A small network was shown many inputs. Here are its activations along a few directions, one row for each input.
In each table, some parts of the input vary, and every possible input appears once, in random order.
A made-up example of a description, with smaller parts first: ring(8) and (point or ring(9) or (values(3) and line(6))).
Shared parts are said once, and a part with two or three values counts as separate values.
In the rows, 128 means zero.

Other details of the inputs shift rows strongly along two fixed directions, in all tables alike. That doesn't count.

Table:
row 1: [ 92 105 210 164 130 106 219 234 156 152 109  98]
row 2: [ 87 107 204 189 138 110 216 227 167 144 106  87]
row 3: [145 156  85 117 145 180 140  43 173 103 199 150]
row 4: [129 196  83  88 165 119 106  91 112 154 174 102]
row 5: [ 71 106 217 178 151 112 199 218 152 120  95 118]
row 6: [ 84 100 139 131 163 156  89 146 156 158 123 123]
row 7: [171 170  67  83 183 160 111  73  81 146 151 112]
row 8: [190 122  90 170  11 126  83 129  58  76 123 148]
row 9: [159  75 125 172  92  73  96 126  70 165 135 153]
row 10: [176 128 114 175 110  95  47 165 100 119 101 157]
row 11: [112 144  99  85 140 139 175  98 170 127 102 132]
row 12: [140 114 176 123 146 143 124 122 115 186 126 103]
row 13: [107 126 125 106 119 124 180 133 158 132  89 131]
row 14: [162 115 112 153  30 130  86 115  69  61 107 149]
row 15: [137 151  75  78 117 134 182 107 166 154 117 127]
row 16: [155 132  84 156  44 106 102 143  61 105  77 226]
row 17: [137 120 153 203  77 136 129 120  99  73 127 132]
row 18: [108 186 148  66 181 122 105  88 190 139 136  79]
row 19: [140 147 113  62 197 135  86  91 183 119 120 123]
row 20: [ 83 151 179 182 139  87 102 174  72 128 128 108]
row 21: [114 142 119 113 163 182 145  43 182  86 181 148]
row 22: [119 125 141  37 153 171 166 138 192 100 197  90]
row 23: [159 137 105 168 122 126  67 120   5 107  94 162]
row 24: [106  84 189 141  86 131 122 201 112  63 137 135]
row 25: [111  70 178 127 159  90 136 117 129 159 136 114]
row 26: [ 52  47 217 195 194  92 167 227 166 160 143  51]
row 27: [101  91  73  75 182 126 106  69 158 140 137 118]
row 28: [106 152 213 185 139  84 109 202 146 147 125  69]
row 29: [168 107 127 162  62 123  47  94  27 146  75 183]
row 30: [125 134  69  74 169 175  92  95 175 182 160 118]
row 31: [175 140  71 165  39 105 110 157  62 124  98 215]
row 32: [141 152 123 111 150 171 181  77 182 109 185  79]
row 33: [139 151  67  48 114 139 157  77 145 130 103 164]
row 34: [149 169  59  68 142 145 168  90 164 140 138 150]
Description of these inputs: values(2) and (line(4) or ring(5) or ring(8)).
The inputs of row 5 and row 34 match in every part but the values(2) part. If row 33 is changed in the same way as row 5 into row 34, which row does it become?
> row 1
Change only the line(4) part in row 8. List by row number the other rows that result.
> row 3, row 22, row 32

Table:
row 35: [158 130  57 120  93 146 100  63 113 112 138 163]
row 36: [136  99 138 222  68 110 112 176  84 107 111 149]
row 37: [126 116 120  98 118 154 136  98 160  98 137 141]
row 38: [ 96 119 236 175 134 113 204 236 143 115 125  83]
row 39: [150 153  66 128  71 132 106 102 119  96 120 174]
row 40: [ 92 107 132  78 182 122 189 130 182 168 122  97]
row 41: [163 142  72 121 108 128  73  77 113 131 145 145]
row 42: [141 134  57  83 135 104  64  94  99 157 103 157]
row 43: [133  79 150 208  71 121 109 160  76 105 112 150]
row 44: [130 119  93  95 141 133 153 114 152 171 101 139]
row 45: [134 113 144 213  93 101  52 179  67 112 112 145]
row 46: [137  90 135 185  63  99 127 202  83 145  73 175]
row 47: [124 128  98  79 130 134 154 117 173 150  95 154]
row 48: [102  85 207 196 136 116  88 191  96 119 124 108]
row 49: [107 121 148  76 196 127 155 125 186 196 124  92]
row 50: [ 98 104 165  78 166 160 175 106 202 102 147 102]
row 51: [166 111  70  92  83 152 104  70 106  95 137 169]
row 52: [149 170  98 104 141 132 137  90 118 129 136 136]
row 53: [122 167 144  78 143 150 190 133 155 125 141  97]
row 54: [137 134 153 207 101  93  64 188  61 116 104 135]
row 55: [135 108 130  96 151 141 104  75 138 130 152 111]
row 56: [122 136 177 182  85 105 154 193 117  93  97 137]
row 57: [159 152  46 119  92 139 108  78 109 118 134 157]
row 58: [144 144 151 195  95  91  71 180  54 113  97 139]
row 59: [ 95 125 245 182 162  98 166 213 138 142 129  63]
row 60: [153 162  99 104 140 125 104  92 129 140 145 117]
row 61: [103 131 150 109 193 149 167 117 182 141 167  93]
row 62: [ 86  97 213 197 118 118 168 215 162 101 122 109]
row 63: [149 178 108  94 131 129 115  89 113 143 133 113]
row 64: [108 110 159  87 193 149 108 102 155 125 152  89]
row 65: [107 125 142 107 182 153 152  94 168 136 167 108]
row 66: [125  84 131 179  63  82 127 199  75 134  82 169]
row 67: [104 123 164  98 190 144 140 102 185 147 173  78]
row 68: [104 170 160  81 153 147 195 133 183 116 129  94]
row 69: [113 121 190 213 128 103 143 197  98 127 121 118]
row 70: [125 132 107  87 170 124  98 121 138 177 103 130]
row 71: [158 134  49 102 118 125 103  81 102 170  98 185]
row 72: [122 134 122 106 165 142  84  98 139 127 152 115]
row 73: [ 81 110 150  78 168 118 191 150 199 147 112 110]
row 74: [164 122  79 112 103 137  64  62  97 126 143 152]
row 75: [170 157  69 114  82 132 117 111 104 106 130 161]
row 76: [ 96 151 154  96 203 140 128 133 172 143 159  73]
row 77: [126 128 110 113 110 146 130  99 159  98 137 149]
row 78: [143 163  91  97 114 138 138 103 154 103 128 144]
row 79: [137  82 154 192  60 124 114 175  78  95 119 158]
row 80: [161 188  76 101 114 128  67  89  74 125 115 142]
row 81: [106 168 162  95 187 145 186 121 154 146 145  85]
row 82: [ 92 119 231 186 149 111 201 217 145 125 119  74]
row 83: [135 155  85 111 144 141 125  85 129 134 152 136]
row 84: [149 125  61  93 115  97  83  86 102 166 109 156]
row 85: [142 140 141 202  60 107 128 172  57 112  90 144]
row 86: [106 142 142  84 165 154 189 136 189 128 166  90]
row 87: [168 140  54 109  79 144 107  93 116 104 141 168]
row 88: [103  79 200 204 128 123 133 176 101 122 131 123]
row 89: [138  95 142 202  55 118 109 172  81  96 121 164]
row 90: [142 125  53 100 121 108 106  85  97 159 107 175]
row 91: [113 147 145 100 178 144 186 127 183 135 150  81]
row 92: [132 102 116 100 138 155 140  79 145 114 142 122]
row 93: [154 112  83 116 116 144  93  57  95 113 138 165]
row 94: [105 144 155 101 187 136 148 120 179 153 167  72]
The inputs of row 50 and row 64 match in every part but one. If row 47 is changed in the same way as row 50 into row 64, which row does it become?
> row 70
The inputs of row 75 and row 69 match in every part but one. If row 86 is changed in the same way as row 75 into row 69, which row does it become?
> row 83
What do these inputs look like to the network?
> line(6) and (values(2) or line(8))
Change only the line(8) part in row 35. List by row number the other rows that result.
> row 36, row 43, row 57, row 82, row 85, row 91, row 92
Change only the line(6) part in row 66. List by row number the other rows that result.
> row 40, row 42, row 73, row 84, row 90
Start at row 62 and move only the line(6) part, one step at a time. The first step leads to row 87. Which rows follow, in order?
> row 36, row 61, row 41, row 45
Change only the values(2) part in row 71. List by row number the other rows that result.
> row 90

Table:
row 95: [135 149  71  66 149 145 154  63 166 134 148 130]
row 96: [116 114 156 157 120 118 169 171 124 144 107 128]
row 97: [122 147 131  89 156 141 126 117 155 131 154  96]
row 98: [131 159 103  75 164 141 127  93 164 135 137 108]
row 99: [155 134 121 153  90 109  75 138  82 115 124 142]
row 100: [108 120 155  95 161 137 199 139 164 150 128 103]
row 101: [105 100 187 170 126 136 170 166 137 114 130 114]
row 102: [148 137  81  79 104 136 130  88 139 119 115 151]
row 103: [103 118 159 144 129 113 154 166 150 120 118 118]
row 104: [147  96  84 155  84 102  46 114  78 134  93 180]
row 105: [149 124  88 151  82 130 111 102  90  97 128 170]
row 106: [103 119 214 162 151 119 131 177 126 114 133  90]
row 107: [104 127 199 152 170 109 161 178 125 158 128  85]
row 108: [100 123 193 174 147 107 153 190 110 153 120  95]
row 109: [107 121 183 149 151 126 140 181 148 124 138  89]
row 110: [157 129  82 151  56 114  94 125  91 112  91 180]
row 111: [160 119  75 167  56 116  98 120  76 105 123 179]
row 112: [166 125  74 148  46 122  86 125  87 102 107 183]
row 113: [105 109 189 188 136 121 152 188 133 127 140  98]
row 114: [109 106 189 199 116 123 143 174 115 111 129 128]
row 115: [103 122 187 168 159 114 161 189 124 151 120  94]
row 116: [122  78 139 159 115 111  79 153 110 134 118 142]
row 117: [148 133 106 165  80 117  84 145  94 106 119 155]
row 118: [129 158  95  76 172 149 150  75 173 143 152 109]
row 119: [101 148 154  99 179 130 162 152 171 146 128  94]
row 120: [122 133 143 162 115 112 116 159 122 121 111 128]
row 121: [133 151 108 101 138 148 114  96 143 106 140 129]
row 122: [124 135 120  81 140 157 149 100 168 110 138 125]
row 123: [ 81  85 181 111 209 131 160 133 187 171 144  80]
row 124: [118  97 165 143 119 133 172 158 141 123 136 114]
row 125: [145  92  95 152  88 119  45 107  76 114 107 179]
row 126: [102 135 178 143 149 110 138 182 125 145 115  98]
row 127: [156 109 101 171  53 111 116 129  75 116  97 175]
row 128: [151 163  68  59 150 156 118  51 144 138 169 116]
row 129: [104 115 166  83 173 163 199 110 186 122 156  91]
row 130: [103 126 175 166 151 115 162 181 130 147 120 104]
row 131: [144 138 136 167  96  92  87 165  65 132  95 146]
row 132: [148 123 138 174 100 111  98 143  79 125 134 132]
row 133: [117 132 162 161 132 108 126 185 110 136 103 117]
row 134: [136  92 103 158 111 105  83 128  78 159 100 165]
row 135: [105 137 165  98 199 160 169 112 177 129 166  75]
row 136: [130 129 142 176 108 110 112 144  90 135 120 126]
row 137: [121 120 131 157 111 108 151 158 108 134 112 141]
row 138: [109 108 192 186 141 121 147 188 126 130 140  92]
row 139: [126 128 168 169 117  99 105 167 101 127 110 118]
row 140: [142 157  95  89 130 146  94  78 122 111 143 130]
row 141: [112  90 142 145 136 104  97 158 110 156  98 140]
row 142: [112  67 162 177 131 114 107 160 113 146 130 126]
row 143: [147 136 127 159 111 108 102 123  87 135 122 133]
row 144: [105 109 177 136 125 115 172 187 137 133 100 118]
row 145: [174 162  26  69 111 155 103  35 133 126 155 167]
row 146: [145 129  92 160  66  98 101 153  75 116  88 179]
row 147: [111 130 141  47 171 167 180  93 197 113 151  99]
row 148: [155 140  85 158  66 109  80 123  90 113  99 182]
row 149: [152 135  94 146  78 122  90 128 105 109 122 168]
row 150: [119 160 106  52 191 152 178  85 188 161 151 109]
row 151: [ 97 126 169 106 159 130 184 169 174 145 115 101]
row 152: [167 172  41  57 129 160  82  37 127 106 144 150]
row 153: [151 174  60  58 137 140  96  56 138 134 137 131]
row 154: [142 110 120 135  78 125 124 143 114 106 116 150]
row 155: [ 98 137 142  61 185 158 177 104 203 112 159  94]
row 156: [124 158 109  61 196 155 160  75 185 151 159  87]
row 157: [162 135  86 176  70 127  79 105  65  99 121 175]
row 158: [135 133 126 171  85 101 107 169  90 127  92 166]
row 159: [111 150 142  71 196 164 158  81 174 134 174  79]
row 160: [111 118 176 171 116 125 128 168 128 103 122 132]
row 161: [136 133  98  78 141 157 162  89 169 133 155 121]
row 162: [170 156  25  64 106 151 122  35 136 133 131 166]
row 163: [ 86  63 207 177 164 124 133 167 134 139 134 102]
row 164: [114 147 158  72 205 157 161  86 175 135 174  74]
row 165: [161 158  27  46 114 150 109  49 149 111 148 159]
row 166: [168 167  29  71 117 146 108  33 135 134 139 168]
The inputs of row 150 and row 145 match in every part but one. If row 107 is changed in the same way as row 150 into row 145, which row does it become?
> row 132
The inputs of row 127 and row 129 match in every part but one. If row 120 is changed in the same way as row 127 into row 129, which row does it become?
> row 121
What do these inputs look like to the network?
> values(2) and line(4) and (point or line(8))
Change only the line(4) part in row 122. List by row number the other rows that result.
> row 110, row 112, row 151
Change only the values(2) part in row 124. List by row number the other rows that result.
> row 154
Start at row 96 and move only the line(4) part, one step at a time. The first step leads to row 162. Which rows follow, in order?
> row 161, row 101
Change only the values(2) part in row 107. List by row number the other rows that result.
> row 131

Table:
row 167: [124 125 170 178 106 108 117 163  79 115 108 129]
row 168: [112 141 140  94 123 141 222 154 188 114 121 121]
row 169: [104 113 152 109 123 142 230 160 187 121 121 123]
row 170: [137 131 115 152 104  95  88 147  97 143 102 151]
row 171: [140 155 100  67 149 159 125  73 158 105 173 106]
row 172: [135 107 146 195 101 105 114 156  86 141 111 133]
row 173: [115 143 165 107 175 152 157 130 163 127 162  88]
row 174: [152 163  69  87 127 157  94  59 147  94 151 144]
row 175: [155 124  85 120  94 143  92  80 105  99 154 147]
row 176: [109 141 168 126 169 127 159 145 156 152 140  79]
row 177: [123 117 128 146 120 143 110 112 138 100 143 135]
row 178: [105 121 167 107 165 118 132 165 149 149 110 100]
row 179: [165 133  45 103  98 113  70  75  98 147 111 181]
row 180: [141 112  97 109 117 119  88 116 106 145 100 153]
row 181: [124 136 123  72 169 149 147  75 148 136 145 112]
row 182: [122 128 135 186 112  96 108 178  85 143 102 141]
row 183: [127 106 163 175 118 131 125 152 106 120 138 128]
row 184: [113 108 139 172 134 105 126 165 107 154 112 133]
The inputs of row 174 and row 177 match in every part but one. If row 173 is changed in the same way as row 174 into row 177, which row does it become?
> row 183
What do these inputs look like to the network?
> values(2) and (point or line(8))
Change only the values(2) part in row 170. List by row number the other rows that result.
> row 179
